A small network was shown many inputs. Here are its activations along a few directions, one row for each input.
In each table, some parts of the input vary, and every possible input appears once, in random order.
Descriptions start from the smaller parts, as in this example, which fits no table here: ring(5) and (point or (values(2) and line(4)) or ring(9)).
Shared parts are said once, and a part with two or three values counts as separate values.

Other details of the inputs shift rows strongly along two fixed directions, in all tables alike. That doesn't count.

Rows:
R1: [-33 -10 -57  22  38  19 -43  47 -17  -3  -2]
R2: [ -5  -4   8  15   5  13 -15   1   1  -5 -25]
R3: [ -6  -4  29 -13 -19  22  14  -7   5  26  17]
R4: [  4  -6  21  15  -9  17  -1 -20   0   1  -8]
R5: [  1 -16   0  -5 -16 -10  21   7   0  10  18]
R6: [ -3   2 -19 -13 -33  32  24 -45 -20  49  57]
R7: [ 60   9  30  -6 -30 -85  24  16  29 -46 -29]
R8: [  1   5   8   7   2   6 -13  17  -2  -5 -11]
R9: [ 62  -4  19 -27 -33 -97  30  17  45 -41 -23]
R10: [-19 -18  17   3 -24  57  15  -6 -13  62  36]
R11: [ -1   2  41 -19  -3  10   3 -45  14  -5  -4]
R12: [ 47  17  20 -25 -10 -82  36 -11  30 -54 -32]
R13: [ -1 -21  19  30 -30  51  13 -29 -12  43  21]
R14: [ 11   9  16   9  -7  -7   8 -12 -11  -9  22]
R15: [  8 -14  -8  16  -1   8 -13   4   7  -7 -19]
R16: [ 58 -13  28 -28 -26 -75  24  -4  44 -49 -49]
R17: [-13   6   4 -19  18 -13  -3  -5   0 -14  16]
R18: [ 11  14   5  25  -8  10  18 -20 -12   5  15]
R19: [-20   2 -30  11  30 -11 -30  44 -10 -23 -18]
R20: [-20  -9  30  -2 -28  51  20 -10  -6  58  33]
R21: [ -3 -18  19   1 -36  45  23  -7  -2  57  39]
R22: [ 16  -2 -18  29  -6   3  12  -2 -15   6  -3]
R23: [-15   7  -7   7  38   5 -46   9   4 -35 -41]
R24: [ -4   1  -3   1   0  -4  22 -11  -1   7   5]
R25: [-14  17 -20 -13  48 -20 -20  -1  -2 -32 -24]
R26: [  3 -21  19  -7 -15   9  12 -18   8  12 -10]
R27: [-13  11 -40  22  39  -3 -28  29 -15 -20 -33]
R28: [-22  -6  -3 -20  36  -7 -32   6  15 -29 -44]
R29: [-17   0  -1 -13   9  -9  -6  13  11   3   6]
R30: [-14  -9   5  -8 -10  -4  18   8   1  12  18]
R31: [-20   3   4 -24  37  -6 -33   0  20 -35 -42]
R32: [ -4   5  25 -11 -16   3  18 -15  14  21  33]
R33: [-21  13 -60 -31  34  27 -42   7 -22  -5 -15]
R34: [ -3  -2 -35  13  23 -16 -35  44   4 -16 -16]
R35: [  8  -4  -9  11  -3   8 -14  28   1   2  -8]
R36: [ 16   6  24  13 -27  -4  25 -10  -4   2  31]
R37: [ -5  -2  27  23 -33  48  14  -5 -13  46  28]
R38: [-14  17 -10   2  36   3 -45  36  -1 -28 -30]
R39: [-25   5 -36  -3  41 -13 -18  25  -4 -15 -33]
R40: [ -4  -6 -45   0  28 -20 -11  26   4 -16 -28]
R41: [-13   7 -21   9  32 -15 -36  35   0 -23 -19]
R42: [-48 -16 -58   1  46  18 -41  47  -9   4   1]
R43: [ 72  23  52 -19 -28 -76  19  -7  28 -62 -34]
R44: [  4 -11  10  30 -31  29  17  -7 -13  46  40]
R45: [ 61  25  20   0  -8 -72  23 -19  11 -59 -30]
R46: [ 42   0  23 -33 -21 -90  35   9  34 -54 -18]
R47: [-51   9 -18 -17  52  34 -52  31  -2  -1 -13]
R48: [  7  10  17  13 -10   0   2   0   1   4  18]
R49: [-50 -10 -17  -9  46  29 -45  16   2  -2 -36]
R50: [-16  -5  22  -3 -23  29  31 -23  -3  36  58]
R51: [  8  13  20  11  -4  -2  -2 -12  -3   0  18]
R52: [-15   5  39 -11 -17  51  13 -35  -5  44  42]
R53: [ -1 -11   3  -4 -12  -6  10   7   5  22  16]
R54: [-44  -6 -61  11  56  24 -35  29 -21   7 -20]
R55: [-35   9 -90 -13  55  24 -36  -9 -44  -4 -18]
R56: [ 22  -1 -18 -25 -39 -16  44 -45 -15   9  34]
R57: [  8   6  -3  28  -9  12  18 -13 -15  10  12]
R58: [  8   6  32  10  -5  16  -5 -37   0  -8  -5]
R59: [  1  -4  -4  12   3  12 -17  26  -8   4 -13]
R60: [ 29   1  -2 -27 -35  21  26 -66  -6  14   5]
R61: [ -3   8  30 -14 -10   2  13 -26   8  17  34]
R62: [ 16  -6 -20  31 -15  12  16  -4  -9  16  10]
R63: [  4  -2   5  14 -13  -5  12   5  -8   0  19]
R64: [-10  -3  11  -8 -11  -4  10   6  10  20  14]
R65: [ 15 -14  12  25 -42  15  35 -11 -14  32  40]
Description of these inputs: line(5) and (point or (values(2) and line(6))).
- Changing only the line(5) part turns R44 into R13. The same change can be made to R6. Which row results? => R60
- Changing only the line(5) part turns R58 into R14. The same change can be made to R16. Which row results? => R42
- Change only the values(2) part in R9. List by row number the other rows that result. => R34
- Change only the line(5) part in R1. List by row number the other rows that result. => R15, R34, R35, R62
- Which other rows agree with R39 in the line(5) part? List them by row number. => R12, R18, R22, R24, R25, R27, R40, R45, R54, R55, R57, R62
- Start at R9 and move only the line(6) part, one step at a time. The first step leads to R53. Which rows follow, in order? => R64, R29, R32, R61

Rows:
R66: [ -6  10 -31 -21  30 -17 -29  14  -1 -31 -19]
R67: [-22  -1 -19  14  18  29 -10 -16 -16   9   1]
R68: [ -8   3 -11  11  35 -15 -31  22   4 -32 -33]
R69: [ 16  11 -15 -33  19 -53  -4  10  15 -46 -42]
R70: [ 44  -1  46 -24 -45 -48  47 -18  26  -9  -1]
R71: [ 28  16  11  -7  14 -54 -11  30  16 -52 -42]
R72: [ 31   0  40 -21 -31 -42  35 -17  23 -14  10]
R73: [-35  -5   3  11  18  31 -23  10  -1  16  10]
R74: [  5  -3 -18 -14   2  -2  -2 -10  -1  -8 -10]
R75: [ 38 -10 -45   8  -1 -80  13  50   7 -43 -31]
R76: [ -7  -5 -13  13  -9  41   3 -24 -20  26  15]
R77: [  5   7 -16 -24  25 -42 -10   4  12 -43 -31]
R78: [ 18   1   2 -15  12 -47 -23  34  22 -50 -48]
R79: [ 48   6  57   4 -78   3  79 -61  -4  37  48]
R80: [ 34   3  -1  -2   9 -51 -16  23  17 -54 -54]
R81: [ 35 -15  65  -5 -80  10  81 -56  12  53  49]
R82: [-47  -7 -16  14  21  62 -40  20 -16  33  17]
R83: [ -7   0  -2  16  12  12 -10   9  -3   1 -17]
R84: [  6  -2  41   3 -24   1  20 -11  11  11  23]
R85: [ 26   8 -17 -29  11 -53 -10   7  14 -50 -38]
R86: [-16  12 -25  -1  38 -10 -30   9  -9 -30 -19]
R87: [-45   1 -24  26  47  40 -47  20 -14   5  -4]
R88: [ 63  -3   5  14 -62 -63  65  12   3  -1  30]
R89: [  5  -3  21  -7 -32  18  19 -19  -2  29  36]
R90: [ 40   4  44 -16 -62 -11  68 -51  10  25  37]
R91: [  3   0  -4 -23  25 -49 -16  19  21 -44 -36]
R92: [ 27   3  30  10 -24  -9  24  -9   7   3  -3]
R93: [-55 -12 -13  14   2  95 -18 -13 -28  74  56]
R94: [ 48   6  57   9 -47 -31  46 -25  16  -9  15]
R95: [-15   0   1  23   0  47 -14   0 -19  27  25]
R96: [  4   4 -19 -24  27 -40 -10   4  13 -43 -37]
R97: [-48  -3 -29  -8  51  18 -47  23  -2  -3  -9]
R98: [-22  -5  -6  24  22  27 -19   5  -7   6  -6]
R99: [ 17   1 -10 -26  15 -51 -20  24  19 -47 -41]
R100: [ 47  -4  43   9 -78  13  66 -62  -6  37  44]
R101: [-25 -10   0   7  20  14 -19  13   4   1 -11]
R102: [-51   1 -17  27   5  95  -4 -28 -39  72  52]
R103: [ 28  -7  38  21 -48  21  33 -29  -3  30  27]
R104: [-58 -10   1  13  -2  93  -2 -17 -25  83  60]
R105: [ 19  16 -20 -11  19 -39 -22  14   0 -47 -33]
R106: [  2   3   3 -13  21 -33 -19  35  19 -35 -42]
R107: [-23 -11  -8  -8  19   7 -12   2   3   2  -6]
R108: [-15  10 -25 -21  39 -22 -24  10   3 -33 -18]
R109: [-26   7 -14 -10  12  32  -3  -9 -15  24  21]
R110: [-16  -2  -7  -6  29 -11 -28  35  12 -22 -39]
R111: [ 44   0 -41   9  -4 -87  13  53  10 -44 -24]
R112: [ 76   1  60   3 -96 -20  81 -68   8  19  41]
R113: [ 44   4  48 -28 -44 -52  45 -15  26 -13   5]
R114: [-22   4  -8  19  22  30 -24  15 -10  13  -4]
R115: [ 25  10 -19 -30  13 -54 -13   9  16 -50 -35]
R116: [ 39   3  28   2 -45 -11  51 -43   1  10   7]
R117: [-20  -5  -7  -3  -5  43  16 -26 -13  39  24]
R118: [-38  -2 -19   0  20  42 -11 -16 -14  27  27]
R119: [-66 -17 -93  42  50  52 -44  61 -45  39  23]
R120: [ 31  10  15  -1 -15 -36  20 -25   8 -23  -6]
R121: [ -6  12 -28  -6  32 -15 -23  13  -6 -28 -35]
R122: [ 31 -16  46  -3 -70  16  58 -48   6  44  43]
R123: [-50  -6 -11  32   4  91  -1 -35 -37  65  53]
R124: [-22 -10  -9   5  15  25 -27  19  -2   5 -12]
R125: [-67  -3 -30  17  44  76 -58  32 -24  32  16]
R126: [ -5  -1   2  -8  27 -30 -23  28  19 -38 -36]
R127: [  3   6 -16   7  27 -14 -37  29   3 -31 -32]
R128: [-47  -4  -2  11  17  56 -24  16 -11  39  18]
R129: [-47  -1   1   9  16  56 -22  18 -14  36  23]
- What do these inputs look like to the network? => line(4) and (point or (values(3) and ring(5)))
- Changing only the line(4) part turns R92 into R114. The same change can be made to R121. Which row results? => R102
- Change only the values(3) part in R81. List by row number the other rows that result. => R107, R122
- Start at R96 and move only the ring(5) part, one step at a time. The first step leads to R107. Which rows follow, in order? => R101, R98, R67

Rows:
R130: [-13   2 -27   1  27   6 -31  20  -6 -12 -30]
R131: [-19  10 -28   1  57 -27 -49  39   7 -53 -53]
R132: [ 46  14  38 -12 -30 -67  31  -8  25 -36 -15]
R133: [-20  -6 -37  25  30  18 -29  19 -14  -2   1]
R134: [-27   8 -16 -20  54   8 -63  22  10 -33 -50]
R135: [ -9  -2 -15   2  -9  16   5  10 -11  18  21]
R136: [  4  17 -32 -39   9  -9  16 -59 -14 -13   6]
R137: [-10  -8  23  28 -26  61  27 -31 -20  52  47]
R138: [-25   0 -24  18  29  22 -29  18 -16  -4  -9]
R139: [ -6  -2  15  23 -38  46  29 -24 -22  57  57]
R140: [-37  -1   2 -12  24  37 -29   2   0  11  10]
R141: [ 50  10  25 -18 -17 -64  19  -3  34 -46 -44]
R142: [ 59  11  69 -26 -39 -71  35 -25  38 -42 -15]
R143: [-28   9 -36   3  48  -2 -42  38 -13 -19 -20]
R144: [-17 -12   3   5   0  32   9  -6  -9  35  19]
R145: [-18   4 -24  -7  36  -3 -24  30  -3 -12 -13]
R146: [-14 -15  27  10 -35  42  37 -32   0  53  42]
R147: [-16   0 -53   4  45  -8 -49  37  -5 -25 -36]
R148: [-33   3   4   1  35  25 -43   6  -3 -11 -15]
R149: [ 49 -11  42  -9 -64 -39  60 -26  18   3   9]
R150: [ -1   2  28  15 -25  34  30 -25 -14  47  46]
R151: [-36  -3 -28   8  22  38 -22  18 -19  23  17]
R152: [-12  -8 -17  16 -10  31   9   2 -15  39  43]
R153: [ 21  -7 -23 -10  10 -60  -8  27  15 -41 -34]
R154: [ -7  -4 -10  19  -4  25  -1   1 -16   9  11]
R155: [ 53   7   0 -18 -10 -75   5  14  23 -58 -55]
R156: [-15  -4  23  12 -31  48  30 -27  -8  56  54]
R157: [ 17  -5  42 -29 -18 -23  13 -16  28 -12 -11]
R158: [ 67  -9  43 -13 -74 -57  69 -24  22  -6   7]
R159: [ 15   4 -12   7   2 -32  -1  13   2 -15  -1]
R160: [-17  -3  -1  12   2  49  -3 -12 -14  37  11]
- What do these inputs look like to the network? => point or (ring(5) and (point or line(5)))
- Change only the line(5) part in R152. List by row number the other rows that result. => R135, R145, R151, R156
- Start at R159 and move only the line(5) part, one step at a time. The first step leads to R139. Which rows follow, in order? => R143, R150, R132

Rows:
R161: [-61 -17 -26  25  17  87 -27  13 -28  60  32]
R162: [ 16  14 -13   7  37 -46 -37  36   9 -62 -59]
R163: [-31  -8 -32  -3  31   7 -34  43  -3   0 -11]
R164: [ 16   0  29  18 -31   3  33 -17  -4  18  31]
R165: [  7   4 -36 -10  20 -32  -7   9  -4 -31 -21]
R166: [ 25  14  -7 -11  23 -75 -16  41  20 -66 -43]
R167: [-12  -9 -21  -2  22 -11 -21  35   2 -13 -21]
R168: [  8   5 -36 -16  17 -35  -4  13  -1 -29 -16]
R169: [ 21   3  33  25 -33  10  27 -19  -3  15  21]
R170: [ 23   1  -2 -10 -34 -16  44 -22  -1  15  34]
R171: [  7   4  73 -21 -24  15  14 -51  23   5  12]
R172: [ 12   6 -30  -3  16 -27 -13   6  -2 -31 -31]
R173: [ 65  -9  56   1 -74 -36  62 -25  25   3   6]
R174: [-36  -2  -7  20   5  45  -5   7 -19  47  48]
R175: [-58  -7 -51  22  25  84 -22 -10 -41  54  38]
R176: [-15  13 -32   4  53 -29 -50  49   1 -50 -44]
R177: [ 68 -10  58   4 -71 -32  60 -27  25   3   0]
R178: [-24 -12 -11   3  -5  25   0  15  -7  39  31]
R179: [-19  -4 -27  22   4  51  -7 -22 -29  34  15]
R180: [-19   3  35 -39  22  -2 -18 -13  30 -18 -33]
R181: [  9  12  49 -36 -21  13  23 -62   7   6  11]
- What do these inputs look like to the network? => values(3) and (point or line(6))
- Changing only the values(3) part turns R170 into R178. The same change can be made to R172. Which row results? => R173
- Change only the values(3) part in R176. List by row number the other rows that result. => R161, R175
- Change only the line(6) part in R164. List by row number the other rows that result. => R162, R166, R169, R174, R176
